Each row below holds a small network's activations on one input, seen along a few directions.
In each table, some parts of the input vary, and every possible input appears once, in random order.
A made-up example of a description, with smaller parts first: one of 4 places along a line, together with either a single point or one of 11 places along a line or (one of 3 separate values, together with one of 8 places around a ring).
Shared parts are said once, and a part with two or three values counts as separate values.

Other details of the inputs vary at random and push rows far along three fixed directions, the same in every table; ignore that.

Rows:
row 1: [-21,6,16,19,4,-23,-9,-4,0,15,-1,32]
row 2: [63,21,-2,-45,-15,22,5,2,-16,-11,-34,-29]
row 3: [-12,-3,-7,39,36,-30,-27,8,-3,30,19,-3]
row 4: [-28,-16,1,-30,-2,-20,-10,-1,22,-22,-5,36]
row 5: [-4,1,-1,54,14,-1,-13,7,-13,7,29,-28]
row 6: [-34,-7,2,6,11,-19,-10,3,13,18,5,15]
row 7: [81,22,-10,-6,6,25,-14,11,-40,14,-25,-41]
row 8: [-18,17,1,20,-9,0,9,-12,-15,-14,17,3]
row 9: [-24,-10,-1,-20,-28,17,13,-4,18,-28,5,15]
row 10: [-23,-4,-6,-23,-25,17,16,-14,26,-21,7,14]
row 11: [67,-1,-7,-5,11,33,-5,24,-25,15,-28,-53]
row 12: [-19,-10,-1,13,-7,10,15,-13,1,0,24,-6]
row 13: [-21,-4,-6,-24,-22,9,11,-21,24,-32,7,7]
row 14: [0,-2,-9,11,-19,33,20,-10,-6,-6,20,-28]
row 15: [21,13,12,-7,51,-39,-33,31,-12,49,-48,16]
row 16: [65,2,-15,-10,10,22,-9,17,-29,11,-29,-62]
row 17: [5,0,-18,5,-16,27,10,-12,-10,-14,27,-28]
row 18: [-14,-9,-7,39,30,-34,-25,14,-14,28,15,-6]
row 19: [54,-13,-6,-82,-22,38,22,-2,4,-24,-50,-18]
row 20: [-18,-11,0,-21,-20,14,22,-21,22,-22,10,13]
row 21: [9,5,18,-41,35,-37,-18,15,6,24,-58,39]
row 22: [17,-6,-5,51,1,26,8,8,-29,10,30,-43]
row 23: [-23,-15,15,12,18,-20,-8,4,14,7,7,21]
row 24: [-22,-6,2,-18,-24,17,11,-6,24,-28,8,16]
row 25: [-22,-7,-2,-21,-22,16,20,-19,25,-22,7,13]
row 26: [-15,-1,-8,18,-7,1,6,-9,9,-17,17,-7]
row 27: [-23,-7,-7,14,-16,9,10,0,0,-3,18,-5]
row 28: [0,0,-7,51,15,0,-14,8,-15,7,36,-22]
row 29: [-21,-9,6,-17,-22,17,16,-10,23,-29,7,15]
row 30: [77,23,-4,-3,4,23,-13,9,-38,12,-32,-46]
row 31: [-17,8,7,21,-7,5,20,-12,-14,-5,20,11]
row 32: [-21,10,6,9,5,-34,-10,-2,-2,7,15,26]
row 33: [1,1,-13,9,-18,26,11,-13,-8,-15,21,-34]
row 34: [-1,20,-7,53,12,-3,-4,1,-36,13,31,-14]
row 35: [-19,13,6,-18,-35,7,20,-12,10,-18,10,23]
row 36: [-9,-9,4,49,37,-29,-12,12,-1,34,12,0]
row 37: [1,-21,11,-81,16,-31,-13,11,32,4,-68,40]
row 38: [12,-11,8,-40,35,-35,-19,18,29,19,-55,28]
row 39: [-5,6,16,53,27,-30,-18,6,-21,40,10,12]
row 40: [9,0,-19,-22,-29,29,21,-15,13,-41,11,-7]
row 41: [4,-3,-9,14,-21,26,8,-4,-11,-25,19,-30]
row 42: [16,1,24,-43,28,-44,-16,14,9,28,-46,36]
row 43: [-24,8,17,15,5,-30,-1,1,2,17,7,27]
row 44: [-20,-4,-6,-16,-24,13,18,-9,28,-25,5,16]
row 45: [-24,10,12,17,0,-21,-12,0,1,15,1,32]
Description of these inputs: one of 5 places along a line, together with either one of 3 separate values or one of 6 places around a ring.
The inputs of row 31 and row 15 match in every part but the place on the line of 5. If row 23 is changed in the same way as row 31 into row 15, which row does it become?
Answer: row 24
Change only the choice among 3 separate values in row 30. List by row number the other rows that result.
Answer: row 2, row 8
Which other rows agree with row 28 in the place on the line of 5? List them by row number.
Answer: row 3, row 4, row 7, row 17, row 18, row 32, row 34, row 40
Which other rows agree with row 1 in the place on the line of 5? List them by row number.
Answer: row 11, row 14, row 21, row 25, row 29, row 37, row 38, row 43

Rows:
row 46: [-42,-8,-27,56,-32,38,35,-31,1,-22,81,-26]
row 47: [62,7,-10,-12,17,26,-16,27,-1,12,-24,-53]
row 48: [56,-5,-23,-9,15,33,-4,6,-13,20,-7,-52]
row 49: [-46,15,28,-10,22,-77,-18,-7,21,15,-18,75]
row 50: [-17,-32,6,-40,13,-16,-14,-2,41,-15,-20,37]
row 51: [-15,24,20,76,51,-56,-36,15,-32,55,6,18]
row 52: [14,-10,-15,-85,-25,22,2,-4,33,-24,-46,4]
row 53: [-10,6,20,-41,-10,-34,-7,-5,11,-2,-20,53]
row 54: [-36,-7,28,21,-25,29,46,-6,10,10,15,26]
row 55: [-25,-25,4,-35,0,-17,-21,8,39,-17,-29,32]
row 56: [16,-7,-12,-89,-19,23,4,-5,32,-26,-42,4]
row 57: [-18,-26,0,-37,10,-18,-8,6,42,-19,-25,34]
row 58: [-27,17,2,20,-33,5,18,-20,-15,-17,30,27]
row 59: [-30,18,8,17,-28,10,13,-16,-13,-19,31,27]
row 60: [23,20,4,41,19,-18,-16,20,-43,39,5,-7]
row 61: [10,-14,-8,45,35,-7,-26,24,-5,24,2,-24]
row 62: [-35,24,-5,69,-52,36,34,-27,-32,-29,77,-2]
row 63: [79,24,1,-10,2,15,-10,9,-38,22,-28,-33]
row 64: [3,-16,2,39,33,-15,-26,26,-18,23,3,-32]
row 65: [-46,5,29,-12,15,-74,-22,1,18,19,-7,76]
row 66: [21,28,8,48,24,-16,-14,5,-40,35,-4,-9]
row 67: [22,30,4,44,28,-22,-12,12,-41,37,-6,-7]
row 68: [27,29,15,36,40,-20,-27,15,-38,42,-17,-6]
row 69: [12,-10,-10,21,46,-27,-19,23,-15,43,-7,-33]
row 70: [68,-14,-15,-7,24,28,-10,20,-7,8,-24,-48]
row 71: [-24,-16,-9,-47,9,-22,-3,-2,41,-3,-21,31]
row 72: [-23,-31,5,-41,10,-27,-3,6,31,-19,-25,28]
row 73: [-43,-23,-2,16,-25,6,7,-6,8,-29,25,-2]
row 74: [56,-20,-9,-4,15,28,-3,12,-22,3,-10,-54]
row 75: [58,-10,-17,-21,25,17,-3,12,-19,21,-24,-57]
row 76: [-21,-6,34,71,47,-38,-5,25,-11,89,-5,14]
row 77: [22,-3,-6,31,46,-20,-24,30,7,37,-3,-25]
row 78: [-75,-11,3,44,-1,-30,-14,0,35,-1,40,27]
row 79: [-62,16,22,51,-7,-42,-2,-27,0,4,36,45]
row 80: [-35,-5,-9,17,-16,10,12,-8,29,-23,33,3]
row 81: [44,0,-14,-13,9,25,-6,14,-23,13,-16,-62]
row 82: [-47,-9,-13,69,-39,42,20,-16,0,-38,76,-26]
row 83: [27,25,9,-82,-21,14,16,-10,4,-33,-50,31]
row 84: [13,-14,-12,-89,-16,16,14,-7,24,-29,-44,-1]
row 85: [44,-3,-18,-11,3,25,-8,16,-23,15,-21,-61]
row 86: [4,-3,-29,-29,-41,53,31,-20,14,-37,11,-23]
row 87: [-2,-12,-24,22,-61,75,49,-22,-13,-62,51,-54]
row 88: [-61,19,22,52,-5,-43,-1,-27,1,4,37,44]
row 89: [-11,17,19,-38,-4,-36,-2,-14,14,-6,-29,50]
row 90: [-13,9,17,-41,-6,-28,-6,5,6,-6,-22,58]
row 91: [-29,-12,-7,14,-11,9,16,-13,31,-22,38,4]
row 92: [29,14,11,-87,-28,17,11,0,2,-30,-42,32]
row 93: [13,29,-10,22,-78,68,51,-39,-28,-49,56,-30]
row 94: [67,36,-3,-2,4,22,4,11,-42,9,-27,-30]
row 95: [8,-16,-6,25,40,-17,-19,10,-18,40,9,-32]
row 96: [-16,-19,6,-44,14,-21,-11,-2,49,-9,-15,35]
row 97: [10,-24,-13,-27,-36,47,35,-18,6,-52,13,-26]
What do these inputs look like to the network?
Answer: either one of 2 separate values or (one of 4 places along a line, together with one of 5 places along a line) or (one of 5 places around a ring, together with one of 6 places along a line)

Rows:
row 98: [-29,-10,3,-20,15,-28,-16,7,28,1,-19,30]
row 99: [-49,-8,-6,-19,-24,-3,13,-13,35,-35,16,35]
row 100: [-16,-4,-5,-4,4,-5,-8,4,15,-5,3,10]
row 101: [51,2,8,-62,26,-6,-10,18,-4,16,-70,13]
row 102: [-48,-12,2,-25,-18,-8,20,-22,41,-34,10,36]
row 103: [-31,-13,6,-18,12,-24,-16,5,24,1,-17,27]
row 104: [29,-2,-8,-40,-18,37,19,-11,12,-27,-14,-21]
row 105: [13,0,-8,38,20,5,-19,17,-17,23,12,-32]
row 106: [18,20,0,56,9,-5,-9,7,-33,23,20,-28]
row 107: [57,7,4,-59,24,-17,-16,15,-5,5,-69,12]
row 108: [33,23,-5,-5,-46,51,27,-15,-21,-34,20,-35]
row 109: [15,-9,-1,34,22,-6,-9,12,-16,22,9,-33]
row 110: [29,-4,-11,-41,-23,42,13,-7,6,-25,-9,-17]
row 111: [-25,9,7,13,-1,-12,-6,-10,-3,-3,10,24]
row 112: [13,-6,-4,44,19,4,-10,12,-20,21,10,-38]
row 113: [-21,5,3,15,0,-13,-2,-8,-4,-5,10,29]
row 114: [51,-3,-7,-49,28,-4,-17,23,10,16,-49,-6]
row 115: [-21,-21,6,-16,8,-26,-6,0,20,0,-3,24]
row 116: [-18,-12,0,-2,-1,-6,-6,4,10,-6,-1,7]
row 117: [-25,-16,2,-12,5,-24,-13,9,16,-4,-3,23]
row 118: [-12,11,7,19,-14,2,12,-5,0,4,20,8]
row 119: [4,14,10,34,27,-16,-11,15,-22,33,8,-8]
row 120: [7,9,8,32,30,-21,-10,18,-20,33,3,1]
row 121: [-29,3,-11,19,-3,-14,0,-14,-15,12,30,-3]
row 122: [29,23,-11,13,-46,58,27,-17,-25,-27,27,-36]
row 123: [31,-6,-9,-40,-23,42,19,-12,7,-24,-9,-21]
row 124: [-14,-14,4,-2,2,-5,0,-5,12,-5,5,5]
row 125: [-54,4,7,8,-37,16,31,-29,5,-32,34,29]
row 126: [-20,10,6,22,-9,-19,-2,-12,2,-2,12,21]
row 127: [-29,-20,8,-12,8,-27,-7,2,18,-3,-11,20]
row 128: [30,19,-2,-18,-41,49,33,-8,-11,-23,9,-26]
row 129: [30,-4,-14,-31,-31,47,14,-2,-1,-32,-3,-27]
row 130: [-26,-15,10,-19,15,-24,-10,-4,26,2,-13,26]
row 131: [32,-5,-15,-18,-29,50,19,-6,-6,-27,10,-30]
row 132: [-6,11,-14,58,26,-19,-11,3,-35,42,28,-34]
row 133: [-29,-12,6,-14,16,-26,-9,0,27,0,-16,25]
row 134: [11,9,3,50,15,3,-4,10,-35,31,14,-27]
row 135: [-50,12,6,14,-42,12,25,-32,1,-45,48,21]
row 136: [51,13,6,-42,21,-12,-18,12,-11,9,-55,-2]
row 137: [-53,-10,-3,-22,-23,-7,14,-13,38,-35,7,36]
row 138: [15,13,1,55,11,6,-3,7,-29,36,14,-23]
row 139: [-16,-1,3,22,-8,2,14,-4,-11,0,15,11]
row 140: [32,12,-9,-4,-49,58,36,-14,-15,-21,9,-30]
row 141: [-31,-15,9,-15,13,-24,-11,-1,24,1,-16,24]
row 142: [-19,8,8,17,-10,1,10,-6,-5,5,14,10]
row 143: [18,15,1,50,19,-8,-10,10,-37,18,19,-21]
row 144: [-13,-7,-3,-9,7,-7,-6,0,18,-1,2,15]
row 145: [23,2,-16,-12,-22,41,25,-7,1,-25,-2,-35]
row 146: [10,-5,-2,23,34,-17,-18,12,0,30,0,-11]
row 147: [-29,-18,5,-15,7,-29,-12,9,19,-3,-12,25]
row 148: [19,0,-11,41,23,1,-5,10,-12,26,17,-32]
row 149: [7,13,4,46,20,-19,-23,7,-18,34,6,-1]
row 150: [-29,1,12,14,-7,-15,4,-2,2,9,10,22]
row 151: [-21,11,9,23,-9,-16,-3,-10,-1,-2,20,16]
row 152: [52,-13,1,-49,26,-4,-18,17,5,16,-49,-10]
row 153: [51,-14,-1,-67,24,-10,-22,25,8,12,-59,1]
What do these inputs look like to the network?
Answer: either one of 2 separate values or (one of 4 places along a line, together with one of 6 places along a line) or (one of 5 places along a line, together with one of 6 places around a ring)
A walk changes only the place on the ring of 6. It starts at row 105 and steps to row 110. List the rest of the walk in order.
Answer: row 123, row 130, row 141, row 103
Change only the place on the line of 5 in row 99. List by row number the other rows that result.
Answer: row 100, row 105, row 117, row 129
A walk changes only the place on the line of 5. It starts at row 147 and steps to row 116. List the rest of the walk in order.
Answer: row 103, row 98, row 137
Change only the place on the line of 6 in row 125. List by row number the other rows that result.
Answer: row 111, row 119, row 134, row 135, row 136
Which other rows belong to the same alternative as row 132? List them by row number.
Answer: row 121
